Each row below holds a small network's activations on one input, seen along a few directions.
In each table, some parts of the input vary, and every possible input appears once, in random order.
Descriptions start from the smaller parts, as in this example, which fits no table here: one of 8 places around a ring, together with either a single point or (one of 2 separate values, together with one of 4 places along a line) or one of 9 places along a line.
Shared parts are said once, and a part with two or three values counts as separate values.

Other details of the inputs shift rows strongly along two fixed directions, in all tables alike. That doesn't count.
To show where, the next rows are all for the same input, with only those details redrawn:
[-35  26  13  27 -25   5 -29 -27 -13  14  23  -3]
[-31 -22  11   5 -92 -44 -17 -34 -23 -52 110 -32]
[ 99  -6  -8 -27  14 -38  47   4  31 -97  25  15]
[-43  39  14  35 -12  20 -35 -27 -12  36   0   3]
[ 26  46   3  17  43  21  -1  -6  16   9 -41  27]

Rows:
x1: [  7  41  -6   5  62  15  13   9   9  32 -59  17]
x2: [ 110  -61  -19  -57   13  -45   64   31   36 -100   15    5]
x3: [ 18  15  -6   0  48  42   2  26  14  36 -69  23]
x4: [-34  -6   0   5  -5  18 -25  -3  -4  44 -21  -9]
x5: [-61  -1   4  16 -12  35 -37   3 -25  49 -16 -10]
x6: [-48 -17   0   4 -24  13 -31  -8 -19  31 -10 -19]
x7: [108 -43 -16 -46  20 -37  70  35  34 -85  17  13]
x8: [  9  37  -2   5  58  19  19  19   7  22 -50  21]
x9: [-38 -68   3 -13 -98 -38  -8  -8 -28 -40 102 -41]
x10: [-22 -53   4 -15 -75 -41   1  -6 -17 -28  86 -34]
x11: [-43 -27   3  -9 -63 -50   0 -17 -23 -30  84 -40]
x12: [-35  26  13  27 -25   5 -29 -27 -13  14  23  -3]
x13: [ 10   0 -10  -7  45  24  -4  12  11  22 -64   9]
x14: [ 10  -8  -6  -5  41  22  -1  16   9  20 -61  13]
x15: [-60   6  10  14 -16  -6 -12 -12 -23  27  21 -14]
x16: [  6  26  -2   6  53  12  21  16   5  17 -39  19]
x17: [ 21   5 -10  -8  38  26   2  13  15  27 -60  13]
x18: [116 -40 -21 -55  17 -46  68  28  35 -89  16   8]
x19: [-25   0   4   6 -17  12  -9   8 -11  29  11  -3]
x20: [ 11 -10  -7  -3  34  23   3  20   5  13 -50  13]
x21: [-31  -4   3   4 -15   4 -16  -4  -6  39   3 -12]
What is each input in this table made of?
> either a single point or (one of 4 places along a line, together with one of 5 places along a line)
Which other rows does x4 become when the place on the line of 4 takes its other values? List them by row number.
> x11, x13, x21

Rows:
x22: [  7 -42 -13 -40 -39 -42  33  13  -8 -65  62 -31]
x23: [ 57  28  -2  -9  39  -1  40  22  32 -15  -7  27]
x24: [ 52  20  -5   4  43   9  20   9   7 -35 -29  31]
x25: [-28  21  -4   9  22  49 -32   1  -2  43 -59   5]
x26: [ 48  24   0   2  48   1  31  14   5 -31 -26  27]
x27: [-21  15   5  11 -18  -5 -34 -34  -4   3  14 -17]
x28: [ 42 -11  -8  -7  48   0  30  22  20  -9 -30  13]
x29: [-28  12   2   1  26  15  -3  20  -5  41 -29  -1]
x30: [-13  -4  -1   3 -40  11 -27 -14  -8  24   1 -10]
x31: [-34 -14   8   5 -24  13 -34  -1  -9  15   1 -13]
x32: [-14  15  12  18 -33  17 -26 -15   4  10  27  -4]
x33: [-44 -18   3  19 -21   7 -27  -6 -13  25  11  -9]
x34: [ -7  11  -4  12   2  23 -11  -7  -3  41 -40  13]
x35: [ 47  21  -7  -3  49 -12  16 -12  27 -28 -38  19]
x36: [-42 -18   8  10 -20   7 -22  -1 -15  13   2  -5]
x37: [-30  -8   2  -4 -15  -6  -7   1 -13  33  23 -14]
x38: [-37  25   5   4 -10 -26 -10 -22  -8  11  22 -18]
x39: [-20  17   6  20 -23  16 -31 -15 -20  -2  22  -7]
x40: [-19 -12   7   0 -27   9 -34 -10  -5  24   7 -10]
x41: [ 43  25  -3  -6  54 -20  27  -9  25 -24 -35  16]
x42: [-44 -12  -3   5 -23  14 -18  -6 -18   6  -2  -7]
x43: [  6 -50  -8 -31 -41 -38  30   4 -10 -72  57 -25]
x44: [ 38 -33   7 -17 -50 -50  39  -3   9 -81  91  -6]
x45: [ -8  32  11  28   9  29 -12  -8  10  30 -17  25]
x46: [-27 -14   2  10 -22  11 -34  -3  -4  20   7 -15]
x47: [ 49  33  -5  -6  48  -4  34  24   7 -26 -20  22]
x48: [-21  30  -6  11  18  27  -4   3  -6  72 -43   4]
x49: [ 53  -1 -11 -13  29  -2  37  11  15  -6 -35  16]
x50: [-26 -16   7   5 -23   4 -22 -11 -11  23   9  -1]
x51: [-44 -16  10   7 -13   0  -8   2 -18  17   8 -12]
x52: [ 49 -10  -3 -17  42  -3  31  14  17  -6 -27  19]
x53: [ 16 -50 -10 -29 -34 -50  28  17   1 -52  73 -30]
The inputs of x40 and x52 match in every part but one. If x30 is changed in the same way as x40 into x52, which row does it become?
> x49
What is each input in this table made of?
> one of 4 places along a line, together with either one of 3 separate values or one of 5 places along a line
List by row number the other rows that have the place on the line of 4 in common with x29.
> x22, x23, x37, x38, x47, x48, x53
Which other rows does x33 become when the place on the line of 5 takes its other values? List them by row number.
> x34, x36, x42, x50

Rows:
x54: [  1   7  -4 -12   9 -34  26  -4  -3 -12  15  -8]
x55: [  8  -4   5   4  -1  -6   0 -10  -2 -32   5   5]
x56: [ 11   8  -3  -3  -5  -6   7  -5  -1 -29  11   0]
x57: [  8  41   2  20  47  40   1   4   3  35 -62  33]
x58: [ 15 -28  -2  -9  -7  -4   7   6  10   5   5   2]
x59: [  0 -15  -5  -7   9  -3   1   9   1 -20  -7  -6]
x60: [  8 -18  -2  -8   3   0  15  22   2 -13   8   0]
x61: [  3   0   3  -3   8 -32  32   6   2 -10  29  -1]
x62: [ 10   1   2   1   0  -9   1  -7   3 -36  12   0]
x63: [ 19  -5   2   3  -7 -12  -6 -19  10 -23   8   0]
x64: [-99  15  16  38 -58  19 -52 -35 -45  47  28 -17]
x65: [ -3  26  -8   6  53  37  -2  17   3  38 -72  16]
x66: [ 11 -19  -2 -13   0  -3  10  20   3  -8  14  -4]
x67: [-90  15  18  34 -50   9 -59 -34 -33  37  38 -27]
x68: [ 20 -26  -2 -20 -57 -42  15  -4  -7 -67  84 -23]
x69: [ 16   9  -3  -6  -6  -9   2  -4   0 -24  15  -4]
x70: [ -1  17  -6   8  49  37  -2  15  -1  38 -77  22]
x71: [ 16 -13  -5 -18  -5  -3   9  10   8   1  -1  -6]
x72: [ 13   7  -2  -2  -8  -4  11   1  -1 -24  19   2]
x73: [ 54  -4   1  -6  22  -4  32  13  16 -42  -1  26]
x74: [  0  17  -4   9  47  40   3  20   0  44 -71  24]
x75: [-10  43   2  14  71   8   8  -1  10  42 -61  17]
x76: [  7  -9  -8 -16   3  -2   4  10  -1  -7  -5  -9]
x77: [ 13   1   4   2  -4  -5  11   5   4 -26  25   7]
x78: [-90 -13  11  26 -38  15 -48 -17 -37  40   9 -19]
x79: [ -1  14   2  15  52  40   2  24   4  46 -66  29]
x80: [ 23  -1  -1   0 -18  -9   4 -10   6 -12  16   2]
x81: [ 18   3   3  -2  -5 -14  -5 -12  11 -27  12  -2]
x82: [-83   0   7  15 -46  14 -48 -20 -27  62  12 -27]
x83: [-88  -7  11  19 -45  10 -55 -24 -24  52  18 -29]
x84: [  8 -12  -7 -12   1   1  15  18  -2 -11   0  -4]
x85: [ 14 -21  -9 -14  -7  -5   3  -3   6   1 -10  -5]
x86: [ 20   3   6   1  -9  -9   4   1  12 -16  24   5]
x87: [  8 -25  -5  -9  -1  -7  -6  -7   9  -3  -9  -4]
x88: [ 14 -20   0 -13  -4  -5   8  13  11  -1   9  -2]
x89: [ 21   0  -3  -1 -14 -11   0 -16   5 -17   9   0]
x90: [ 22   8  -3  -7 -10 -13   1  -9   8 -22  12  -3]
x91: [ 15   3   4   1  -6  -6   5   5   4 -19  28   3]
x92: [ 21  -6   5   5 -14  -9   4  -7   9 -12  23   7]
x93: [  4 -15  -5 -12   8  -5  -3   7   3 -14  -3  -9]
x94: [ 16 -22  -7 -13 -10  -3   8   2   7   5  -3  -3]
x95: [ 11 -11  -6 -17   0  -1  10  16   0  -5   3  -8]
x96: [ -6  49  -1  10  63  13  19   8   5  53 -55  20]
x97: [ 23   7  -1  -5 -13 -10   6  -3   8 -17  18   0]
The inputs of x63 and x92 match in every part but one. If x81 is changed in the same way as x63 into x92, which row does it become?
> x86
The inputs of x78 and x70 match in every part but one. If x83 is changed in the same way as x78 into x70, which row does it become?
> x82
What is each input in this table made of?
> one of 4 places along a line, together with either a single point or (one of 2 separate values, together with one of 5 places along a line)
Which other rows does x76 become when the place on the line of 4 takes its other values? List them by row number.
> x66, x93, x95
Which other rows does x69 become when the choice among 2 separate values takes its other values? List them by row number.
> x76
List by row number the other rows that have the place on the line of 4 in common with x71.
> x57, x68, x72, x74, x80, x84, x94, x95, x96, x97
Which other rows does x89 become when the place on the line of 5 takes its other values? List them by row number.
> x56, x64, x69, x90
